These are the activations of a small neural network, seen along a few directions. Each row is one input.
Each table varies a few parts of the input and shows all the possible inputs, shuffled.
A made-up example of a description, with smaller parts first: line(4) and (point or line(9) or (values(2) and ring(5))).
Shared parts are said once, and a part with two or three values counts as separate values.

Other details of the inputs vary at random and push rows far along two fixed directions, the same in every table; ignore that.

Rows:
R1: [ 31 -15   7  10  -7  -4 -17  21 -33   9  10  18  21]
R2: [-20  14  -8  -9  13  -2   9  -6  16  12   5 -10 -20]
R3: [-19   1 -17  11  27  -2   2  -8  10  26   0 -11  -6]
R4: [-23  11  -8 -12  13   3   9  -8  19  15   3 -16 -23]
R5: [ -1  11   2   7   6  13  22   5 -26  20 -13  14  29]
R6: [-31   6 -13  -1  -8   5  -3   0  14  -8  -1  -8  -6]
R7: [-16  -4 -11   4   7  19   6 -26  24   7  -7 -16 -11]
R8: [  4  -2  12 -18 -19  16  15  12  -6  -3  -2   7  18]
R9: [ -3   4   1  -4  12  17  14   8 -26  28  -6   6  26]
R10: [  8 -11   7   2  -1  11   1 -21   7   5  -6  -4  -7]
R11: [-17   2 -16  -1  -1   1 -16 -22  -9   0 -13 -11 -16]
R12: [  4  -9  -2  10 -10 -21 -13  -2  23 -22  13  -1 -11]
R13: [-12   7  11 -19   3  15  22  10  -5  -4 -10  10  27]
R14: [ 15   2  18 -16 -15   7   2  19 -20   3   2  11   6]
R15: [ -4   1  -5  -2  -2 -10  -6  -3  18   3  10 -13 -24]
R16: [ -6  12  -2  16  -3 -21 -20  18  -9 -21  10   0 -19]
R17: [-13  -3 -16  -7  21   5   8 -23  15   0 -14 -15 -13]
R18: [-21  10 -16  20  24  -3  13 -12  11  21  -9  -6  -4]
R19: [  9  -6  10  -8 -14  30   8  -7 -14   3 -12   5  22]
R20: [ 44 -20  20   5 -27 -21  -9  13   4 -27  19  15   5]
R21: [ -2   1   4  -7 -19   2  -8  10  -1  -4   1  -4  -3]
R22: [ 13  -7  16  -8 -16  23   2 -10 -21   6 -11   4  15]
R23: [ -3  15  13 -19   1  13  20  16 -20   6  -2  10  11]
R24: [ 10  -9   1  23  -3 -39 -28   2  21 -36  16   3 -11]
R25: [-20   4 -16  16  27  -3   8  -7  11  23  -4  -8  -6]
R26: [-29  11 -24  -1   7  17  -4 -18  10  -1 -17 -18   0]
R27: [-19   2  -5  -1   9  -6   7  -9  29  -8   2  -8  -3]
R28: [-10   0 -18   3   3  -3 -20 -13  -4 -14 -13 -11  -9]
R29: [  7  -5 -13  47  -4 -35 -45  11 -13 -12  10   4 -12]
R30: [ 48 -21  18  -5  -8  -8  -4  -8 -17 -12  -2  18   5]
R31: [  7   4  -3  19 -17 -30 -44  16  -5 -21  16   3 -27]
R32: [ 13 -16 -12  25   9 -20 -26   4   3   8  16   0 -11]
R33: [-15  13  -6  -2  14  -9   6  -2  13   1  10  -8 -19]
R34: [ 29  -5  20  -9 -27  -2  -9  22 -20  -7   7  13   5]
R35: [ -8   4  11 -20  -5  18  22  10  -3  -2  -9  11  28]
R36: [  6  12  16 -17  14   4  36   8  -6   5   4   7   9]
R37: [ 27  -9  19 -16 -14   0  15   8   4  -2   7   5   9]
R38: [ 17  -5   6 -16   9  21  26 -11   6   1 -13   4  23]
Description of these inputs: values(2) and (line(4) or ring(5) or line(10)).
The inputs of R9 and R3 match in every part but the values(2) part. If R29 is changed in the same way as R9 into R3, which row does it become? -> R25
Start at R26 and move only the ring(5) part, one step at a time. The first step leads to R28. Which rows follow, in order? -> R11, R22, R19

Rows:
R39: [-19  -1 -13   9 -12  -4 -27  -9  16 -17   0 -16 -20]
R40: [ 17   5  18  -4  -8   7  11  26 -35   1  -2  23  33]
R41: [ 22 -23  -5  39 -10 -19 -31  -6   2 -10   6   5   1]
R42: [-32  10 -15 -15  11  28  10 -14 -15  25 -20 -11   8]
R43: [-23   0 -15   6 -16  -9 -23  -1  20 -19   3 -14 -17]
R44: [ 31  -8  26 -25 -18  15  14  11 -13   0   5  12  15]
R45: [ -4  -8 -17  26  14 -16 -19 -12  16  10   6 -11 -21]
R46: [-18   1 -12   1 -12 -13 -19   3  22  -9  11 -16 -28]
R47: [ 37  -5  12  22 -15 -32 -34  28 -28 -16  16  19  -8]
R48: [-19  11   0 -23  17  19  37 -17  13  19 -11 -10  -3]
R49: [ 39 -15  12  18 -18 -32 -25  11   0 -40  13  18   2]
R50: [ 12   8  19   0 -11   7  14  31 -27   4   3  23  38]
R51: [ 22  -5  24 -18  -7   2  21  16  -6 -15   1  20  32]
R52: [-39  21 -11  -9  17  22  18   0 -15  21 -18  -5   8]
R53: [-15   4  -8 -11  30  20  30 -14   7  36 -10  -7   7]
R54: [ 26  -8  20 -16 -20  19   8   3 -16 -10  -6  13  23]
R55: [-27   9  -6 -20   5  33  22 -20   6  13 -20 -13   4]
R56: [ 37 -13  14  17 -20 -33 -26  16   1 -42  16  19   4]
R57: [-22   2 -12  -3  23  27  26 -20   7  29 -19  -8  17]
R58: [-21   9  -2 -24   8  27  25 -17   9  22 -10 -14  -7]
R59: [ 43 -10  17  -9  12   5  23   9 -21  12   2  19  27]
R60: [-12   0 -10   6  -7  -6 -22 -10  16  -7   7 -17 -32]
R61: [-26  10 -11 -19  13  23  13 -11 -12  34 -11 -12  -3]
R62: [-35  16 -13 -13  15  27  13  -6 -16  24 -20  -7   8]
R63: [-10  -5 -22  28  13 -14 -23 -14  13  -1  -3  -9 -10]
R64: [-17   7 -17  14   5 -14 -29   0  -6   6   4 -11 -29]
R65: [ 46 -15  17  14 -15 -37 -21  14   2 -32  23  17  -7]
R66: [ -7  -4 -24  26  17 -17 -22 -11   8  -7  -2 -10 -11]
R67: [-14   4  -9   7   6 -23 -10  -1  26 -13  14 -10 -25]
R68: [ 20   8  24  -6  -8   4  21  34 -25  14  11  23  29]
R69: [ 37  -8  27 -18  -9   9  21   2 -14   1   0  15  14]
R70: [ 24   5  23  -9  -5   4  17  29 -33  11   7  22  24]
R71: [ 12  -1  12 -12  -1  11  22  -8  -3  -4 -12   7  17]
R72: [ 29  -5  30 -23  -4  -2  26  20  -5  -6  10  20  23]
R73: [-14   3 -14  15   3 -16 -14 -13  20 -20  -2 -10 -19]
R74: [-16   1 -11   2 -10 -10 -20  -1  21  -9  10 -16 -30]
R75: [-13   0 -13  15  -3 -10 -20 -18  14 -16  -5 -14 -21]
R76: [ -8 -11 -17  31   9 -13 -19 -15  19  13   8 -12 -20]
R77: [-22   0 -14   7 -14  -6 -25  -4  19 -18   2 -14 -19]
R78: [-19  13  -1 -23  19  17  38 -13  15  17  -8  -8  -2]
The inputs of R50 and R68 match in every part but one. If R41 is changed in the same way as R50 into R68, which row does it become? -> R76
What is each input in this table made of? -> values(2) and (line(4) or line(5) or line(11))
Change only the line(5) part in R64. List by row number the other rows that result. -> R47, R61, R68, R70
Change only the line(5) part in R50. List by row number the other rows that result. -> R40, R42, R52, R62

Rows:
R79: [  3   0   9 -17  13  22  37  -4  -2  22  -8   7  25]
R80: [-47  17 -21  -1  12  10   1 -11   9   7 -11 -18 -10]
R81: [-39  11 -26  17   0 -10 -29 -10  16  -9  -1 -22 -31]
R82: [ 22  -5  16 -11 -12   4  10   4  -2 -13   0  10  12]
R83: [-27   5 -18   3  22   6   8 -20  20  17  -5 -17 -14]
R84: [ 33  -6  15  15 -15 -40 -25  25   0 -26  28  13 -15]
R85: [  5  -5  -3  11 -18 -11 -32   3  -2 -13   7  -5 -16]
R86: [ 10  -8   5  -8 -12   0  -3  -4   9  -8   4  -3  -7]
R87: [ 11  -2  11 -27  16  28  40 -11  -6  26 -12   5  21]
R88: [ 26  -9   5   9  -2  -5 -12   2 -19   3   0   8   3]
R89: [-38   8 -30  27  10 -15 -27  -7  15  -1   1 -19 -25]
R90: [ 23  -8   3  24 -15 -26 -33  15 -13 -24   9  13   1]
R91: [ 28 -12  11  12 -26 -17 -33  13 -13 -25   9  10  -5]
R92: [-34  11 -19   7  17   9   5  -9   4  22  -8 -13  -5]
R93: [ 10  -1  12 -14   3  11  25   3  -2   1  -5  10  24]
R94: [ -1  11   6  -5   0  -7   3  20 -10   6  10   5  -3]
R95: [-28   6 -16   4  16   2   7 -12  21   6  -4 -13  -7]
R96: [  9   0   9 -13   9  23  26   1 -22  25 -10   9  24]
R97: [ 21  -9  15 -12 -15   2   4   2   1 -12   2   7   5]
R98: [ 13  -1  17 -20  -2  13  27   3  -5  -3  -6  12  25]
What is each input in this table made of? -> values(2) and (point or line(9))
The inputs of R80 and R98 match in every part but the values(2) part. If R90 is changed in the same way as R80 into R98, which row does it become? -> R93

Rows:
R99: [-18  11  -4  -5   7  14  14   5   4  24   4  -9   0]
R100: [ 30  -9  17   0   0  -6  10  16 -11  -7   4  23  27]
R101: [ 40  -6  21  -9  -9   3   7   8 -20   1   7  15   6]
R102: [ 12 -10  14 -14 -10  13  14  -8   5  -4  -3   8  16]
R103: [-45  10 -27  19   6 -15 -30  -8   8   0   0 -21 -35]
R104: [  3  12   6   7  -7  11  10   2  -7 -20 -12   6  18]
R105: [ -9  13 -12  39 -22 -32 -48   9   9 -46   8  -9 -33]
R106: [ -3  -2  -9  -5  13  20  12 -14   9  17  -9 -12  -3]
R107: [ 12  -8  -3  30   0 -23 -22  -4   2  -6   8   1 -15]
R108: [12 -1  7 -3  9 -7 11 -1 -1 -3 -3  9 13]
R109: [-24   6   7 -26  -6  23  17  -8  12   5  -5 -11   1]
R110: [-10   0  -6   2  -9 -16  -7  -5  23 -11   7 -14 -25]
R111: [-14   8  -3 -21   3  21  13  -6 -15  14 -10  -4   4]
R112: [ 8 -3 -2 -2 10 -5  4 -6  3 -8 -1  2  3]
R113: [ -3  -1  -7  18 -12 -18 -32  12  -9  -9   6   3 -12]
R114: [-13  -3 -18  22  -3  -9 -24   2   1   0   2  -6  -1]
R115: [-27   6 -18  10  16  -5   0   0  20   3   3 -11  -2]
R116: [ -9  10   6 -21   3  19  19  -1 -19  18 -12   4  13]
R117: [-23  -4  -8   4  -4   3 -13 -18  26 -11  -2 -15 -12]
R118: [-2  3  7 -9 14 24 34 -3 -4 29 -8  6 20]
R119: [-20   7 -11 -20   5  24   5  -6  -5  15 -12 -13  -3]
R120: [-18   2  -4  -6  10  18  17  -8 -13  18 -16   0  17]
R121: [-27  14 -11  -4  15  -9   1  -5  13   2  -1 -11 -17]
R122: [ 52 -10  26 -12 -13 -12   2  20 -23 -20  12  24  17]
R123: [ 53 -17  18   9 -10  -9  -7   2 -17  -8   7  19  10]
R124: [  9 -10 -10  21  -5 -15 -34  -9  -6 -15   1  -2 -10]
R125: [ 29  -5  14   5 -13 -20 -12  29  -9 -16  20  16  13]
R126: [ -5  -7 -10  11  -4 -17  -8 -14  26 -13   4 -12 -17]
R127: [ -3   0   0  -3   5   9   7  -9 -13  11 -15   4  14]
R128: [ 0  2  3 -5 10 21 27  2 -1 27 -2  1 22]
R129: [-28  15 -11   0  14   1   4 -13  11  18  -3 -16 -25]
R130: [-25  13  -4 -14  15   7  20   6   6  12  -1  -2   2]
R131: [ -8  -1 -22  17   0 -30 -41   1  21 -25  12 -18 -39]
R132: [ 36 -14  25  -8 -31 -10  -9  12  -6 -22  13  17   5]
R133: [-10  -2   0 -18   1  18  25 -13  17   5 -10  -2   9]
R134: [-10 -10 -28  32  -3 -21 -54 -13  12 -19   2 -18 -32]
R135: [ 13   2  18 -15   2  -1  19  15 -14   0   4  14  16]
R136: [ 23 -10  16 -11 -23  -6  -1  10   2 -17   8  11   0]
R137: [ 10  -2   4   9   7  -4   2 -10   0   9  -3   2  -2]
R138: [ 58 -15  25  -6 -19  -1  -5  17 -21  -8  10  16   8]
R139: [-9  7  3 -2  7  5 12 -1 -4 16  2 -3 -8]
R140: [-17   7  -6  -4  -3  10  -1  12  -9  14  -1  -2   7]
R141: [ 31 -15   8  18 -15 -13 -20  14 -21 -11   2  21  17]
R142: [-12   1 -11 -15  19  15  17 -10  13   6 -10 -10   4]
R143: [-15  11   3 -11  10  18  25   2  -3  27  -1  -1   2]
R144: [-20   6  -5  -6  21   5  21  -6   7   9  -7  -3   8]
The inputs of R140 and R114 match in every part but one. If R110 is changed in the same way as R140 into R114, which row does it become? -> R126
The inputs of R122 and R112 match in every part but one. If R119 is changed in the same way as R122 into R112, which row does it become? -> R134
What is each input in this table made of? -> values(2) and (point or line(4) or (values(3) and line(6)))
Start at R106 and move only the line(6) part, one step at a time. The first step leads to R123. Which rows follow, in order? -> R137, R107, R118, R128
Start at R126 and move only the line(4) part, one step at a time. The first step leads to R133. Which rows follow, in order? -> R102, R117

Rows:
R145: [  3  -7  -6   3  -3 -15 -12  -1  16 -10  11  -5 -14]
R146: [  4  -7 -13  31   4 -26 -29  -3   3  -5  11  -5 -19]
R147: [ 21  -4  13 -14   1   2  17   4   2  -4   0   7   8]
R148: [-56  19 -21  -5  16  14  13  -5  16  22  -7 -22 -11]
R149: [-45   9 -29   8  23   9  -2 -24  13  22  -9 -26 -21]
R150: [ 11  -7   7   6 -14  -4  -8  -3   5 -14   4   3   0]
R151: [  0   1   4  -3  -7   6   4   5 -10  -2  -6   6  10]
R152: [ 4  2  2 -1  3 -2  7  6 -7 -2 -2  9 14]
R153: [ 14  -5   0  12  -2  -3 -11  -2 -10  10  -1   3  -4]
R154: [  1   4  11 -11   0  12  23  11 -12   8  -6  11  23]
R155: [  3  -3  -5  -1  -2  -7  -8  -8  12 -12  -1  -8 -15]
R156: [ -7   5  -8   9  -9  -5 -22   8  -3  -4   6  -5 -13]
R157: [ 12 -12   3  12 -11 -19 -21   4  15 -16  14   2  -9]
R158: [  4   8  17 -29  -3  15  22   4 -17   5  -6   7   7]
R159: [ 16  -1  14 -11  -5  12  17  -5  -4  -5  -5   7  11]
R160: [ 14   1  16 -13   2  12  28  -1  -1   0  -3   9  15]
R161: [  2   1   1  -3  -2   5   3   1 -11  -3  -7   7  12]
R162: [13 -1  5  1  5 -4  2  5 -9 -2 -1  9 16]
R163: [  2  -9 -12  26   1 -19 -35  -4   1 -13   4  -4 -17]
R164: [-50  17 -24  -2  31  19  22 -21  16  43 -13 -23 -14]
R165: [  2   8  10 -16   0  18  20  16 -14  16   2   7  18]
R166: [ -5  -2 -11  15  12 -10 -12  -2   3   0   2  -2  -7]
R167: [  2  10  17 -27   3  11  27   8 -12   7  -1   9   8]
R168: [  0  -8  -7  -2  -7  -6 -11  -6  13  -8   4  -8 -13]
R169: [  3  -1   3   6 -14  -3 -13  10  -9  -7   3   2   1]
R170: [ 12 -14   3  10 -17 -14 -24   1  10 -17   9   0  -9]
R171: [  7  -2  -1   5   1  -4 -11  -2  -8  -7  -4   2   6]
R172: [14 -3 15 -6 -6  5 16  3  3 -3  2 10 15]
The inputs of R172 and R150 match in every part but one. If R165 is changed in the same way as R172 into R150, which row does it become? -> R156
What is each input in this table made of? -> values(2) and (point or ring(5) or line(8))
Change only the line(8) part in R153. List by row number the other rows that result. -> R149, R151, R156, R161, R163, R169, R171
Change only the line(8) part in R162. List by row number the other rows that result. -> R146, R148, R152, R154, R164, R165, R166
Change only the ring(5) part in R159. List by row number the other rows that result. -> R150, R155, R168, R170
